Read these off the matrix that follows. Indices start at 1.
1) Give the entry in row 2 and column 3.
2) Give the entry just left of the largest entry.
3) Give the largest entry.
4) Give the centre entry.
5) Give the entry in row 2 and column 1.
6) Give the bottom-left entry.
7) Give the entry just left of 16.
8) Give the entry directly below 49.
43,91,50,27,45,45,23,16,14
14,55,49,32,7,39,28,72,12
31,47,38,18,36,30,85,3,32
1) 49
2) 43
3) 91
4) 7
5) 14
6) 31
7) 23
8) 38

arr =
[[ 33   8 -39 -22]
 [ 19 -10  -2  21]
 [ 24 -22   3  35]
 [  4 -15 -15   6]
 [ 35 -18 -36  -4]
 [ -3   4 -14   3]
 [ 45   2 -33 -10]
 [ -8   3 -13  -1]
 [ -3   0  -6   2]
 [ 41  -6 -36  -1]
 [ 14   6  -8  24]
 [  0 -12  -7  14]
 [ 37 -10 -39  -9]]
Rows and columns are numbered from 1.
The bottom entry of the column that holds the largest entry: 37
What is the entry at row 1, column 1?
Answer: 33
The maximum is 45
What is the entry at row 2, column 1?
Answer: 19
What is the entry directly below -2?
Answer: 3
The entry directly above -12: 6
The entry at row 1, column 2 is 8
What is the entry in row 3 and column 1?
Answer: 24
What is the entry at row 1, column 3?
Answer: -39
The top-right entry is -22
What is the entry just right of -7?
Answer: 14
What is the bottom-right entry?
Answer: -9
The entry at row 3, column 2: -22
The entry just right of -12 is -7
The entry at row 2, column 3: -2
The entry just right of -18 -> -36
The entry just right of -13: -1

M =
array([[  0,  -8,   2,  28, -13,  19,  15,  -1,  12,  31],
       [ 32, -10,  25,  36,  25,  20,  38, -26, -12, -24],
       [-39,  33,  17,  22,  -6,   1, -31,  -6, -15,  34],
       [-34,  -4,  23, -17,  10, -37,  -7,  26,  29, -38],
       [-26,  29,   1,  -1, -20,  21,  17,  30,  -3,  20],
       [  4,   5,  27, -35,  15,  34,   1, -30, -13,  11]])
Counting starts at 1.
The entry in row 1 and column 2: -8
The entry in row 3 and column 1 -> -39
Report the entry at row 1, column 1.
A: 0
Report the entry in row 2 and column 1.
A: 32
The entry just right of -3 is 20
Report the entry in the top-right corner.
A: 31
Report the entry in row 3 and column 2.
A: 33
The entry just left of 21: -20
The entry in the bottom-right corner -> 11
The entry at row 2, column 2 is -10
The bottom entry of the column that holds the smallest entry: 4
The entry just right of 26: 29
The entry just right of -17: 10
Report the entry just right of the largest entry.
A: -26
Report the top entry of the column that holds the largest entry.
A: 15
Report the entry in row 1 and column 3.
A: 2
Report the entry directly below 21.
A: 34
Report the entry in row 2 and column 3.
A: 25
The entry just right of 36 -> 25

Read these off the table that follows.
1) The entry just right of the centre entry?
2) The second entry on the diagonal from the top-right corner?
3) The top-left entry?
4) The entry directly above -29?
5) The entry in the bottom-right corner?
6) The 5th entry, reading row by row?
7) The fifth-last entry, reading row by row?
8) The entry directly above the smallest entry?
[[ -3   1  -5  47 -26]
 [ 15   5  -6  40 -12]
 [  8  -6  -6  49 -23]
 [ -3  -8  -6  42 -30]
 [ -8  -1  -5  41 -29]
 [-28   6   4  30 -22]
 [  0  18   5 -32  30]
 [ -8   4   0  45 -22]
 [  9   6   1 -33  28]
 [ -1  -4  -5  49 -27]
 [ -7  -4  -4  46 -30]
 [ -9  -1  -1  46 -26]
 [  9   7   1 -31  28]]
1) -32
2) 40
3) -3
4) -30
5) 28
6) -26
7) 9
8) 45

196.237	-40.959	-105.774	138.079	126.289	125.446	-95.633	-163.691	19.517	26.743	56.882	35.668	34.227	10.432
The entry just right of the smallest entry: 19.517
The entry just left of the smallest entry?
A: -95.633
The entry just right of 196.237 -> -40.959
The entry just left of 125.446 -> 126.289
